Each row has a name. After each piece below comes the name of the row it's from, unless a question asks for something else. Each question is about the rows just above it. Some pieces are copies with a little noise.

buber: [ 7.15  4.90  0.56  7.16  4.90 -0.30  0.38]
zoki: [0.78 9.01 0.07 0.36 0.02 1.94 0.54]
Garon: [0.83 7.75 0.16 0.14 0.14 0.14 0.74]
lim: [1.18 1.67 0.82 2.01 2.44 1.73 1.93]
fuge: [0.94 0.90 0.90 2.59 3.10 1.30 1.67]
vig: [0.89 6.10 6.10 6.10 0.37 2.35 6.10]
rif: [0.87 0.66 0.88 2.87 3.41 1.12 1.51]
fil: [0.85 0.58 0.87 3.01 3.56 1.03 1.44]
Vezev: [0.70 0.31 0.76 3.84 4.22 0.55 1.19]
kuvor: [1.30 2.43 0.70 1.54 1.90 2.22 1.71]
How many times does Garon hold [0.14]? -> 3
How many times does vig hold [6.10]? -> 4
Count of [7.16] in buber: -> 1
which: [1.18 1.67 0.82 2.01 2.43 1.74 1.91] -> lim

sime: [ 3.37  0.72 -1.99  3.03  2.05 -3.55 -7.62  1.66 -4.58 -1.35 -1.01 -3.63
 -0.80  2.78 -3.15  0.55 -0.11 -1.99 -2.29 -0.83 -1.02  3.26  0.82  2.09
  1.17 -0.84 -1.78  0.93  0.24  1.07  4.08  1.88  0.71  0.22 -3.16 -0.05
  0.72  0.36 -1.99 -1.85 -1.36  0.72  1.84 -0.05  2.01  4.99 -3.27  1.41
  3.25 -0.02 -1.75 -1.96  0.72 -4.97 -0.25  0.77  0.76 -0.75 -1.99  2.42]
dera: [-7.06 -1.21  0.71 -3.15 -4.46  2.27  2.84 -2.21  0.41  0.05  3.94  0.37
 -2.08 -2.50  0.58 -2.67 -0.15 -2.47 -0.52  0.25  1.31  0.78 -4.49 -3.67
 -1.50  4.09  4.53 -2.84 -3.33  0.66 -0.74 -4.09 -1.60  0.22  2.27  1.69
 -0.86  1.37 -1.61  0.86 -0.32 -1.60 -0.24 -1.61 -0.18 -3.62  1.40 -2.54
  2.61 -1.79  1.83  0.87  1.91  2.63 -0.01 -1.77 -0.83  1.79  0.18 -2.47]
Puzu: [ 3.14  0.68  2.56  3.09  1.96 -3.45 -7.70  1.51 -4.65 -1.40 -0.87 -3.76
 -0.99  2.78 -3.23  0.41 -0.21 -2.21 -2.32 -0.90 -0.95  3.43  0.69  0.30
  1.28 -0.84  0.30  0.84  0.02  1.13  4.06  1.80  0.77  0.30 -3.14 -0.06
 -0.01  0.38 -1.35 -1.83 -1.43  0.30  1.78 -0.09  2.06  4.98 -3.16  1.23
  3.44 -0.15 -1.85 -1.99  0.75 -4.95 -0.33  0.68  0.79 -0.65  2.33  2.46]
saza: [-0.13  0.11  3.32  1.89 -0.14 -2.76 -7.11  0.62 -5.11 -1.59  1.08 -4.21
 -2.21  1.81 -3.43 -1.02 -0.30 -3.78 -2.98 -0.94 -0.41  4.37 -1.71  0.19
  0.61  1.41  0.45 -0.47 -1.75  1.74  4.27 -0.31 -0.03  0.37 -2.50  0.78
 -0.56  1.21 -2.41 -1.67 -1.92  0.86  2.15 -0.90  2.04  3.73 -3.03  0.12
  5.24 -1.20 -0.88 -1.78  2.02 -4.30 -0.43 -0.07  0.31  0.06  2.84  1.54]
zizut: [-6.24 -1.06 -0.76 -3.56 -3.81  3.01  5.47 -2.06  2.45  0.66  3.07  2.13
 -0.99 -3.03  2.11 -1.85  0.10 -0.51  0.81  0.52  1.30 -1.18 -3.37 -3.30
 -1.71  3.02  3.85 -2.45 -2.27 -0.12 -2.38 -3.65 -1.66 -0.06  3.13  1.32
 -0.50  0.65 -0.42  1.44  0.36 -1.85 -1.10 -1.08 -0.87 -4.73  2.47 -2.22
  0.16 -1.02  1.95  1.50  0.91  4.30  0.13 -1.47 -0.99  1.48 -1.07 -2.79]
which: [ 3.16  0.67  2.57  3.10  1.98 -3.44 -7.71  1.52 -4.65 -1.41 -0.86 -3.76
 -0.99  2.79 -3.23  0.40 -0.20 -2.20 -2.33 -0.89 -0.96  3.43  0.69  0.30
  1.29 -0.82  0.30  0.84  0.02  1.12  4.06  1.81  0.76  0.33 -3.15 -0.08
 -0.01  0.38 -1.35 -1.84 -1.44  0.30  1.78 -0.10  2.07  4.96 -3.15  1.20
  3.40 -0.15 -1.85 -2.00  0.75 -4.93 -0.34  0.68  0.79 -0.66  2.32  2.46] -> Puzu
How many times does sime hold [0.72]? -> 4
How many times does Puzu hold [0.30]? -> 4

kube: [-0.30 -5.54 -0.76  3.18 -3.55  5.51  4.16]
Galu: [-0.91  0.52 -0.39 -0.11  2.50  2.32  1.32]
puvu: [-0.72 -2.15 -0.86  4.52 -1.01  6.66  6.51]
zazer: [-0.60 -2.98 -0.82  4.33 -1.40  6.87  6.34]
Nem: [-1.05  0.86 -0.73  3.15  1.48  4.75  5.05]
bisa: [-0.70 -2.20 -0.84  4.42 -0.94  6.70  6.46]
dep: [-0.99  1.13 -0.19 -3.56  2.21 -3.15 -4.34]
Liso: [-0.35 -5.69 -0.93  4.55 -4.55  6.10  5.37]
Goko: [-0.52 -4.04 -0.93  4.98  4.99  6.90 -2.92]
dal: [-1.11  0.94 -0.46 -2.66 -0.29 -5.05 -5.06]
Vumak: [-0.74 -1.96 -0.85  4.46 -0.85  6.59  6.47]
which: [-0.74 -2.14 -0.87  4.53 -1.01  6.65  6.50] -> puvu
Times [4.99] occurs in Goko: -> 1
which: [-0.74 -1.96 -0.86  4.46 -0.85  6.59  6.47] -> Vumak
which: [-1.12  0.94 -0.43 -2.65 -0.29 -5.06 -5.05] -> dal
which: [-0.71 -2.20 -0.84  4.44 -0.93  6.69  6.45] -> bisa
which: [-0.34 -5.70 -0.93  4.54 -4.54  6.08  5.39] -> Liso

kem: [-0.26 -0.27 -0.26  1.25 -0.26 -0.27 -0.25]
pof: [-1.91 -1.90 -0.28 -1.90 -1.90 -1.90 -1.90]
Zoz: [-4.37 -4.36 -4.37 -4.37 -0.42  0.32 -4.37]
Count of [-0.29] in pof: -> 0
Count of [-0.26] in kem: -> 3
Times [-4.37] occurs in Zoz: -> 4
Times [-1.90] occurs in pof: -> 5
Times [-0.27] occurs in kem: -> 2
which: [-4.37 -4.38 -4.38 -4.35 -0.42  0.35 -4.35] -> Zoz

